A small network was shown many inputs. Here are its activations along a few directions, one row for each input.
Each table varies a few parts of the input and shows all the possible inputs, shuffled.
Descriptions start from the smaller parts, as in this example, which fits no table here: one of 4 places along a line, together with either a single point or one of 11 places around a ring or (one of 3 separate values, together with one of 8 places around a ring).
Shared parts are said once, and a part with two or three values counts as separate values.
In the rows, 128 means zero.

Other details of the inputs vary at random and push rows far along two fixed directions, the same in every table; ignore that.

Rows:
x1: [128 108  93 161  82 118 128 132 180 129 139 131  94]
x2: [147 122  90 161  87 122 136 131 168 127 148 159  97]
x3: [140 174 142 139 142 145 120 203 128 155 105 112 130]
x4: [119 103 122  75 121 101 147  54 105 105 160 139 133]
x5: [125 180 144 155 138 149 113 192 128 162 101 102 132]
x6: [146 160 159 170 155 148 131 196 134 155 106 118 136]
x7: [139 174 145 141 148 135 108 199 127 161 101 116 130]
x8: [ 98 102 120  92 118 105 138  48 112 106 148 135 146]
x9: [133  60 114  90 132 151 107  33 103  84 135 129 142]
x10: [111 158 176  84 179 140 142 109  64 144 114 106 169]
x11: [135 166 159 163 145 141 109 195 134 159 103 106 139]
x12: [101 102 115  64 122 102 143  47 109 109 140 140 131]
x13: [ 94 103 120  80 127 105 142  49 107 100 147 150 133]
x14: [153 120  94 150  86 111 130 139 167 123 155 154  92]
x15: [100 166 180  79 170 139 127 107  66 142 101  96 176]
x16: [154 125  93 154  89 114 132 137 168 117 153 158  94]
x17: [135 173 144 147 148 142 116 204 126 156 113 118 136]
x18: [133 123  82 148  71 120 125 130 173 133 134 131  93]
x19: [185  75  82 164 109 160 103 125 162 112 137 146  98]
x20: [ 93  94 120  78 119 108 149  56 105 101 158 143 135]
x21: [172 132 139 160 171 180  77 196 123 136  90 112 128]
x22: [135 176 144 146 152 136 108 199 128 161 104 122 132]
x23: [143 168 149 168 156 142 123 197 125 160 115 119 139]
x24: [139 104  95 155  92 117 138 144 181 115 142 149  99]
x25: [123 172 145 165 143 146 115 194 130 156 103 101 135]
x26: [132 168 145 156 157 133 110 201 130 155 106 120 134]
x27: [113  97 123  89 130  99 149  54 108  99 165 143 139]
x28: [143 101  92 154  93 107 131 141 175 117 125 149  92]
x29: [126 126  86 159  75 126 128 129 173 124 135 141  92]
x30: [139 106  95 154  95 111 131 138 183 120 133 152  94]
x31: [116 160 180  75 181 132 139 114  63 133 119 105 166]
x32: [150 174 148 153 146 145 121 195 122 166 110 115 134]
x33: [135 118  88 146  87 110 121 139 172 129 140 156  91]
x34: [106  99 124  91 121 111 153  49 103 113 157 146 135]
x35: [103 143 187 101 174 134 134 116  70 128  96  97 175]
x36: [133 183 151 160 137 148 109 190 127 153 100 116 138]
x37: [ 93 161 185  92 170 138 125 112  65 140 109 102 176]
x38: [129 107 171  92 202 178 105 112  58 109 110 100 173]
x39: [ 84 103 121  88 110 116 144  46 107 109 145 127 132]
x40: [117 139 189  98 186 129 146 121  67 120 112 104 167]
x41: [138 102  94 154  93 112 132 145 178 122 150 146  97]
x42: [150 121  86 154  87 117 133 132 169 136 149 155  99]
x43: [191  80  85 155 110 152 100 131 163 101 142 145  94]
x44: [161 135 138 169 157 194  81 190 124 139  88  93 130]
x45: [ 99 132 183  93 185 133 145 124  67 120 107 103 171]
x46: [137 111  85 153  92 112 131 145 173 121 151 150 102]
x47: [100 110 120  83 113 108 136  46 110 112 146 136 144]
x48: [148 104  97 164  94 114 136 134 175 132 151 149  98]
x49: [ 90 161 174  81 168 144 134 106  67 141 101  87 166]
x50: [ 96  85 127  85 133  98 142  53 116 106 150 140 133]
x51: [132 174 148 154 147 147 120 203 125 147 112 122 133]
x52: [137 167 160 165 144 146 116 193 137 151  95 109 141]
x53: [102  96 116  70 118 105 148  55 107 104 155 137 136]
x54: [111 143 191  96 190 127 137 119  70 131 128 105 169]
x55: [103 108 120  78 109 107 136  46 109 112 143 131 142]
x56: [156 109 101 158  94 112 139 137 178 114 147 150  97]
x57: [115 105 122  80 125 101 147  54 107 105 163 144 136]
x58: [134 104  92 163  79 119 136 134 174 119 123 131  92]
x59: [129 110  95 163  81 123 135 131 183 121 130 134  95]
x60: [154 100  95 165  91 116 144 135 170 122 135 149  97]
Each input here is: one of 6 places along a line, together with either a single point or one of 9 places along a line.
Question: The inputs of x43 and x44 match in every part but the place on the line of 6. If x56 is changed in the same way as x43 into x44, which row does it become?
Answer: x59
Question: List by row number the other rows that have the place on the line of 6 in common with x53.
Answer: x3, x17, x20, x24, x38, x41, x45, x46, x51
Question: Which other rows does x22 become when the place on the line of 6 takes its other values? List them by row number.
Answer: x5, x17, x42, x47, x57

Rows:
x61: [ 67 118 166  73 177 126 134  65  73 116 114 111 169]
x62: [129 179 185 145 194 131 117 218 100 170 106 110 159]
x63: [129 197 182 148 167 168 115 204 102 179  77  77 154]
x64: [112  66  84  99  72  85 138  53 166  86 152 156 102]
x65: [151 213 194 146 188 147 128 213  87 175 107 119 157]
x66: [152 138  89 216  81 137 111 197 210 149 111 135  85]
x67: [119 183 185 149 188 144 125 219 104 150 106 108 150]
x68: [ 85 143 154  50 160 122 122  58  60 121 116 111 165]
x69: [ 74 142 151  56 155 135 124  63  60 125 132 113 175]
x70: [106  71  79 118  63 106 152  40 154  99 159 143  96]
x71: [156 135  74 169  70 130 110 186 202 151 118 133  77]
x72: [145 130  78 182  72 128 114 192 195 141 123 136  72]
x73: [123  67  88 122  84  79 158  47 158 105 180 167 110]
x74: [ 78 121 185  83 178 120 164  61  63 105 143 117 173]
x75: [188 106 166 138 222 213  65 182  79 117  88  97 156]
x76: [109  92  66 109  54 114 135  35 152 106 170 153 112]
x77: [ 97 129 170  48 180 102 157  73  60 114 153 120 170]
x78: [128 180 177 141 180 145 131 219 101 153  84 105 153]
x79: [116  67  91 115  66  91 146  43 165  88 153 150 107]
x80: [101 140 173  46 184 107 153  67  51 120 149 144 169]
x81: [183 151  95 193  84 114 133 209 197 149 147 142  85]
x82: [232  71  82 211 118 200  71 183 180 109 116 133  90]
x83: [121  93  69 103  58 101 132  30 152 103 152 150 101]
x84: [172 139  91 209  76 128 137 214 201 142 116 143  84]
Question: What is each input in this table made of?
Answer: one of 2 separate values, together with either a single point or one of 11 places along a line
Question: Which other rows does x77 become when the choice among 2 separate values takes its other values? List them by row number.
Answer: x81
Question: A walk changes only the place on the line of 11. It starts at x65 and steps to x81. List the rest of the walk in order.
Answer: x73, x74, x84, x79, x66, x70, x63, x83, x76
